A small network was shown many inputs. Here are its activations along a few directions, one row for each input.
Each table varies a few parts of the input and shows all the possible inputs, shuffled.
A made-up example of a description, with smaller parts first: one of 3 separate values, together with either a single point or one of 9 places along a line or (one of 5 places around a ring, together with one of 6 places along a line).
Shared parts are said once, and a part with two or three values counts as separate values.
(in the rows, 128 means zero)

Other details of the inputs vary at random and push rows far along two fixed directions, the same in every table; ignore that.
To show where, the next rows are all for the same input, with only those details redrawn:
[100 138 150 110 104 143 140 154 112 136 153]
[113 125 126 164  90 135 112  85 130 107 109]
[100 133 148 111 104 142 133 147 110 126 151]
[105 107 133 138  99 131  90  90 106  70 127]
[109 142 137 144  95 142 140 124 131 142 127]
[114 115 122 171  89 131  97  67 127  86 102]

Table:
row 1: [166 151 122 195 135 107 178 127 192 225 104]
row 2: [146 157 145  89 126 101 141 156 121 129 143]
row 3: [100 150 146 116 119 121 132 151 113 119 152]
row 4: [125 125 160 129 149 119 151 159 116 112 148]
row 5: [143 158  80 177 137 160 181 135 185 215  74]
row 6: [122 135 151 126 128 108 160 170 113 120 152]
row 7: [119 139 131  97 136 103 132 183 138 127 125]
row 8: [131  76 100 133 153 128  85  85 117  92 141]
row 9: [136 164 134  89 124 111 121 142 106 130 145]
row 10: [136 151 136 190 142 141 182 122 154 175  98]
row 11: [135 126 136 108 164 113 139 184 128 130 124]
row 12: [165 128 103 223 141 115 142  66 181 186  74]
row 13: [139 122 119 135 115 143 122 133 153 173 146]
row 14: [131  89 101 139 153 128 105  84 134  92  72]
row 15: [131 103 121 128 172 121 104 131 114  91 100]
row 16: [146 108  98 168 128  88  98 101 137  79  76]
row 17: [107 111 126 138 128 161 113  93 129  82 135]
row 18: [131 103 103 151 132 141  98  74 157 125 128]
row 19: [120 107 120 123 127  90  67  99 115  90 145]
row 20: [112 131 145 114 113 164 139 160 122 131 159]
row 21: [112  84 138 126 148 135 119  89 104  68 122]
row 22: [126 122 141 106 132  89 122 155 136 135 160]
row 23: [146 156 125 117 100 132 128 114 124 152 119]
row 24: [118 132 119 149 137 162 165 130 134 147 133]
row 25: [158 144 138 100 133  96 141 153 103 121 143]
row 26: [110 151 122  96 134 115 119 176 125 137 128]
row 27: [122 127 120  95 128 156 119 177 132 139 133]
row 28: [158 107 114 132 143 126 114  56 118  96  90]
row 29: [109 143 156 116 121 111 152 166 128 119 151]
row 30: [137 147 129  81 139 160 138 137 122 138 154]
row 31: [139 118 137 115 139  87 137 166 123 147 164]
row 32: [114  98 103 110 146 150  81 108 129  71 115]
row 33: [145 133 118  91 152 150 139 136 103 131 148]
row 34: [114 115 122 171  89 131  97  67 127  86 102]
row 35: [110 130 123  92 119 134 112 165 120 134 126]
row 36: [161 139 149 101 154 109 140 149 109 123 140]
row 37: [152 140 110 179 135 134 191 105 193 244  93]
row 38: [154 143 146  99 166 128 147 149 101 139 138]
row 39: [162 131 110 141 104 145  99  81 132 112 108]
row 40: [117 117 134 100 115 121 109 143 121 152 162]
Describe the family of inputs behind these rows.
> one of 4 separate values, together with one of 10 places around a ring
Changing only the place on the ring of 10 turns row 7 into row 27. The same change can be made to row 29. Which row results?
> row 20
Changing only the place on the ring of 10 turns row 32 into row 35. The same change can be made to row 17. Which row results?
> row 34
Which other rows does row 1 become when the choice among 4 separate values takes its other values? List them by row number.
> row 4, row 11, row 36
Which other rows does row 9 become when the choice among 4 separate values takes its other values? List them by row number.
> row 3, row 19, row 26

Table:
row 41: [148 124 103 185 124 130 128  76 153 117  82]
row 42: [132  92 131 119 127  93  76  92  95  36 129]
row 43: [107 134 129 129 105 145 127 120 128 125 145]
row 44: [120 143 119 162  95 144 137 105 148 149 113]
row 45: [118 126 148  92 153 129 151 180 113 152 163]
row 46: [157 137 102 176 116 127 125  89 163 155  89]
row 47: [116 112 140  79 151 118 118 165 112 112 157]
row 48: [125 114 134 123 133 100  92 115 105  70 130]
row 49: [125 136 144 108 148 138 161 179 126 162 150]
row 50: [118 164 133 146 101 150 168 149 151 190 125]
row 51: [132 123 130 118 141 131 125 119 123 108 125]
row 52: [113 110 140  77 155 118 125 173  98 119 165]
row 53: [132  93 130 105 142 118  69  91  95  58 136]
row 54: [108 146 153  97 116 146 155 181 117 162 153]
row 55: [155 128  92 193 114 120 110  71 168 133  74]
row 56: [144 165 118 140 126 141 179 143 153 200 112]
Describe the family of inputs behind these rows.
> either one of 2 separate values or one of 4 places along a line or one of 10 places around a ring
List by row number the other inputs of the same sort as row 53.
> row 41, row 45, row 46, row 47, row 49, row 51, row 52, row 55, row 56
